A small network was shown many inputs. Here are its activations along a few directions, one row for each input.
Each table varies a few parts of the input and shows all the possible inputs, shuffled.
A made-up example of a description, with smaller parts first: one of 4 places along a line, together with either a single point or one of 9 places around a ring or (one of 2 separate values, together with one of 5 places around a ring).
Shared parts are said once, and a part with two or three values counts as separate values.
(in the rows, 128 means zero)

Other details of the inputs vary at random and push rows far along two fixed directions, the same in every table; ignore that.

Rows:
row 1: [146 106 116 136 105 101 125 110 108 113 144 126 127 151 141]
row 2: [131 134 105 128 164 164 134 130 164 114 165 124 116 110 105]
row 3: [161 103 118 135 108 111 118 121 101 117 139 140 132 157 135]
row 4: [161  98 126 119 107 114 120 117  99 133 144 132 139 155 140]
row 5: [122 140 118 134 156 153 127 125 176 121 168 114 122 107  91]
row 6: [ 55 147 145  92 156 171 147 138 167 150  72 160 125 106 127]
row 7: [154 145 120 122 168 170 131 152 158 126 158 109 110 108 111]
row 8: [139 108 139 127  98  90 118 101 118 137 155 112 138 145 134]
row 9: [ 47 160 148 112 150 156 136 136 181 141  69 157 124 105 107]
row 10: [152 107 123 119 107 108 124 118 102 136 150 123 132 160 144]
row 11: [159 122 136 148 111  99 122 126  97 120 141  95 131 121 140]
row 12: [136 102 135 124 104 100 117 106 103 129 154 113 136 144 138]
row 13: [ 73 149 143 144 103 104 133 131  97 138  47 151 143 121 151]
row 14: [114 123 122 120 158 160 121 125 167 110 170 123 114 119  94]
row 15: [115 153 152 130 112 117 138 152  90 146  33 153 141 117 159]
row 16: [169 124 126 141 111 102 131 127 100 120 138 102 129 124 149]
row 17: [146 131 108 127 167 174 128 140 156 118 161 138 120 117  99]
row 18: [ 83 142 137 127 104 110 135 138 102 144  45 167 131 148 156]
row 19: [137 139 103 127 166 168 130 142 160 121 165 127 114 121 103]
row 20: [160 127 140 150 106  89 124 122 113 127 142  93 135 123 136]
Description of these inputs: one of 4 places along a line, together with one of 5 places along a line.
Changing only the place on the line of 4 turns row 15 into row 4. The same change can be made to row 16. Which row results?
Answer: row 6
Change only the place on the line of 4 in row 19. List by row number the other rows that result.
Answer: row 7, row 10, row 18

Rows:
row 21: [175  85  97 120 128 131 119 107 121 105 213 116 114 162 121]
row 22: [168  96 121 124 122 112 116 100 137 122 220  82 126 139 117]
row 23: [135 103 142 120  76  83 117 118  71 144  89 159 149 174 162]
row 24: [116 165 124 137 173 176 139 160 156 123 110 127 118  83 109]
row 25: [120 171 122 143 171 170 135 161 163 121 110 128 116  91 101]
row 26: [217 117 110 139 138 128 128 133 116 114 204  81 120 123 129]
row 27: [122 107 121 142  77  78 126 111  69 127  90 158 146 168 164]
row 28: [163  96 116 129 122 111 115  98 135 107 219  81 121 138 118]
row 29: [ 94 130 123  89 165 182 136 135 166 140 128 157 117 130 112]
row 30: [ 36 153 183 110 105 112 138 136 126 170   6 164 148 116 147]
row 31: [137 157 141 115 170 180 138 163 162 139 106 126 121  88 108]
row 32: [115 124 141 158  68  52 119 102  88 128  97 129 145 149 153]
row 33: [156 134 135 155  88  75 132 137  56 128  79 116 136 131 181]
row 34: [ 75 144 134 118 157 158 131 123 179 127 129 131 124  99  99]
row 35: [ 90 137 112 119 160 172 130 137 176 124 121 165 119 130  98]
Changing only one part turns row 30 into row 32. The same change can be made to row 23. Which row results?
Answer: row 35
What is each input in this table made of?
Answer: one of 3 separate values, together with one of 5 places along a line
Start at row 31 and move only the place on the line of 5, one step at a time. The first step leads to row 26. Which rows follow, in order?
Answer: row 33, row 24, row 25
Change only the choice among 3 separate values in row 22. List by row number the other rows that result.
Answer: row 26, row 29
